These are the activations of a small neural network, seen along a few directions. Each row is one input.
Each table varies a few parts of the input and shows all the possible inputs, shuffled.
A made-up example of a description, with smaller parts first: one of 3 separate values, together with either a single point or one of 9 places around a ring or (one of 5 places around a ring, together with one of 6 places along a line).
Shared parts are said once, and a part with two or three values counts as separate values.
(in the rows, 128 means zero)

Other details of the inputs shift rows strongly along two fixed directions, in all tables alike. That doesn't count.

A family of inputs:
r1: [114 134 132 143 127 127 132 139 124 145 141 128 112 114 134  90 133]
r2: [142  93 115 122 111 141 139 130 109  94  91 138 133 151 113 213  84]
r3: [106  74 159 153  77 143 150 166  95 123 149 149  79 104 114 179  86]
r4: [120 156 135 137 108 139 135 115 130 153 120 112 138 119 142 108 148]
r5: [128 155 147 134 125 129 130 110 130 155 127 124 126 117 134 105 151]
r6: [129 105 123 137 102 131 142 110 127 125  80 141 120 138 120 172  89]
r7: [122 124 105 133  97 138 142 109 136 131  84 124 138 136 141 149 108]
r8: [126 155 206 151  51 136 144 138 112 159 193 128 107  84 153 127 160]
r9: [ 87 162 161  82 111 179 152 110 164 125 168  97 106 126  92 127 166]
r10: [132  70 106 116 114 139 122 120 104 101  86 141 133 137 112 223  75]
r11: [137 179 103 126 194 111 115 118 151 146 118 115 149 140 134  48 156]
r12: [108 124 169 137 114 109 129 149 120 147 201 139  93  92 136  85 164]
r13: [129  86 165 145  82 143 145 169  98 112 165 147  78 109 123 192  88]
r14: [127 151 119 149 117 136 140 142 135 132 131 110 124 121 147 111 114]
r15: [141 201 128 111 164 115 120 111 149 146 157  99 170 131 152  59 200]
r16: [114 131 139 134  97 125 137 111 136 144 128 124 125 117 149 114 149]
r17: [151 168 105 127 194 102 108 122 151 131 117 122 156 148 123  56 155]
r18: [116  69 163 135  58 137 141 139  95 117 141 150  93 104 129 216 102]
r19: [146 170 150 106 140 116  99 117 132 141 198 110 144 109 160 100 189]
r20: [137 127  48 132 174 149 134 131 137 106  28 114 163 178 105 132  68]
r21: [135 151  91 129 118 148 141 107 141 124  67 112 161 152 139 145 102]
r22: [125 128 153 131 105 122 130 115 129 141 128 130 135 119 136 114 159]
r23: [145 114  75 114 201 118 119 126 135 103  70 137 153 172  96 130  94]
r24: [136 181 138 110 178  96 109 101 150 153 158 117 155 126 143  57 204]
r25: [141  96  66  94 175 115 110 100 132  90  55 136 172 175 116 160 113]
r26: [149 165 108  99 190  96  94 100 149 126 131 123 164 147 139  85 182]
r27: [138  81 128 113 127 127 114 114 108 113 108 148 120 133 111 204  87]
r28: [141 161  75 110 203 102 103 132 153 109 123 116 169 151 134  68 161]
r29: [103 143  76  81 183 188 140 118 185  85  85  97 145 184  56 137  96]
r30: [121  67 150 122  92 124 119 123  99 120 142 147 105 111 123 200 104]
r31: [118 119 177 138  98 120 120 157 108 143 220 137  85  74 146 121 156]
r32: [133 181 153 128 119 110 121 114 144 155 158 110 151 110 156  63 198]
r33: [144 134  84 127 175 138 132 148 132 107  96 121 150 161 112 130 102]
r34: [150 110  75 112 198 113 111 127 133  96  81 143 149 167 105 139  96]
r35: [133 129  66 114 166 139 131  97 140 114  26 122 176 181 112 137 104]
r36: [137 151 147 119 163  99  96 131 133 142 199 134 119 108 139  77 172]
r37: [129  96 177 165  57 154 153 169  96 129 150 143  85 107 119 180  77]
r38: [122 147 138 120 151  92 106 134 144 132 189 132 123 111 146  57 186]
r39: [112 123 188 157  83 114 136 153 117 153 196 139  86  84 139  89 160]
r40: [128 110  93 109 162 116 124 103 135 112  74 129 164 161 119 137 133]
r41: [126  94 118 145 116 129 140 132 121 119  93 142 104 132 116 159  70]
r42: [129 112 120 143  89 167 153 124 112 121  61 128 135 151 112 203  61]
r43: [121 119 165 126 121 110 106 144 113 143 216 140  94  85 143  99 161]
r44: [137 173 166 129 134 100 116 109 142 158 166 123 135 112 145  64 195]
r45: [106  86 148 162  58 142 155 155 107 132 133 138  81  99 134 169  78]
r46: [132 109  55 126 169 127 131 118 142 103  45 126 155 166 119 123  84]
r47: [104 130 190 138  67 125 141 133 114 161 190 132 103  78 151 126 172]
r48: [119  83 165 164  64 146 150 164  97 129 138 145  87 105 118 174  81]
r49: [154 166  88 107 201 117  93 134 145 119 149 110 165 144 140  79 156]
r50: [118 111 148 160  77 160 151 162 104 134 129 131  88 117 122 170  71]
Each input here is: one of 2 separate values, together with either a single point or (one of 4 places along a line, together with one of 6 places along a line).
Question: The inputs of r34 and r26 match in every part but the choice among 2 separate values. If r46 is changed in the same way as r34 into r26, which row does it become?
Answer: r16
Question: Change only the place on the line of 6 in r39. List by row number the other rows that result.
Answer: r1, r12, r38, r43, r46
Question: Change only the choice among 2 separate values in r31. List by row number the other rows that result.
Answer: r10
Question: Change only the place on the line of 6 in r10. List by row number the other rows that result.
Answer: r4, r7, r18, r32, r47
Question: Change only the place on the line of 4 in r12. List by row number the other rows that result.
Answer: r3, r23, r33

A family of inputs:
r51: [146 185 170 122 124  98  96 129 123 166 234 110 137  84 192  48 222]
r52: [114 177 195 139  43 179 168  84 120 177 110 111 130 114 126 175 131]
r53: [152 194  85 141 193 132 129 158 156 115 100 115 152 169 107  47 113]
r54: [140 180 174 114 135  99  91 126 126 153 236 116 126  73 175  54 231]
r55: [116 146 181 168  98  95 138 134 117 177 191 138  92  79 173  62 172]
r56: [125 212  92 125 115 140 140  84 201 145  82  77 198 153 156  37 187]
r57: [114  76 190 159  68 161 161 195  95 115 181 139  64 107  94 194  82]
r58: [ 88  66 176 129  75 167 164 174 103 115 185 140  63 101  85 204  80]
r59: [128  79  70 131 147 121 139 128 104 107  15 150 152 162 115 176  63]
r60: [113  86 176 123 100 105 119 127 111 143 173 160  95 103 117 147 146]
r61: [103 182  74 104 212 142 106 122 181 131 147  98 140 152 120  31 159]
r62: [169 124  59 133 171 119 120 126 126 113  70 128 167 165 148 148  87]
r63: [154 128  65 124 169 119 108 129 120 109  73 129 176 158 136 158  93]
r64: [118  89 182 126 106  98 128 116 111 124 180 161  88 101 119 149 146]
r65: [114  58 176 145  73 126 133 132  90 136 141 166  87  95 110 180 116]
r66: [107 159  89 113 107 158 165  94 159 117  43  92 156 165 129 143 129]
r67: [144  80 164 112 112 117 111 135 121 100 175 148 100 101 130 193 126]
r68: [135 100  81 124 161 115 116 106 111 113  55 132 165 169 115 142 104]
r69: [157 147  86  74 206 103  81 111 148 104 126 124 177 152 136 104 168]
r70: [123  91  75 154 144 166 148 150 136 101  43 128  95 160  77 167   6]
Question: What do these inputs look like to the network?
Answer: either one of 3 separate values or one of 5 places around a ring or (one of 2 separate values, together with one of 6 places along a line)
Question: What sort of input is r56?
Answer: one of 3 separate values

A family of inputs:
r71: [116 129 159 152  87 126 140 131 119 147 155 133 105  98 150 123 136]
r72: [156  98  46  95 220 107  97 121 140  81  64 136 176 184 105 134 106]
r73: [143 169 115  97 168 113 107  95 150 134 128 110 170 142 139  92 184]
r74: [148 129  39 123 184 141 130 113 147  96   8 118 178 193 107 134  68]
r75: [145  54 102 132 146 139 122 162  92  79 102 158 107 151  94 221  36]
r76: [107 139 186 168  70 140 151 149 112 157 180 129  90  86 141 108 134]
r77: [128  92 158 139  67 127 145 134 102 135 124 146 105 111 136 183 112]
r78: [126  40 106 135 142 132 128 144  99  91  78 167 101 147  80 210  41]
r79: [131 196 128 122 158  97 105 111 150 160 172 105 158 112 173  27 216]
r80: [128 190 140 104 151 110 116 107 155 150 170 106 150 119 152  55 211]
r81: [ 93 149 223 158  45 144 155 164 119 170 236 122  61  64 136 104 158]
r82: [126 173 106 108 168 125 110 108 154 132 135 105 161 138 138  72 175]
r83: [137  85 162 132  69 127 134 125  98 137 121 152 111 107 134 200 107]
r84: [105 101 169 148  56 164 161 151 116 130 145 134  76 108 108 178  84]
r85: [130 175  79 108 188 128 119 104 165 119 100 101 172 160 127  77 152]
Question: What do these inputs look like to the network?
Answer: either one of 3 separate values or (one of 2 separate values, together with one of 6 places along a line)
Question: What sort of input is r75?
Answer: one of 3 separate values
Question: Change only the place on the line of 6 in r83. List by row number the other rows that result.
Answer: r71, r74, r76, r77, r79
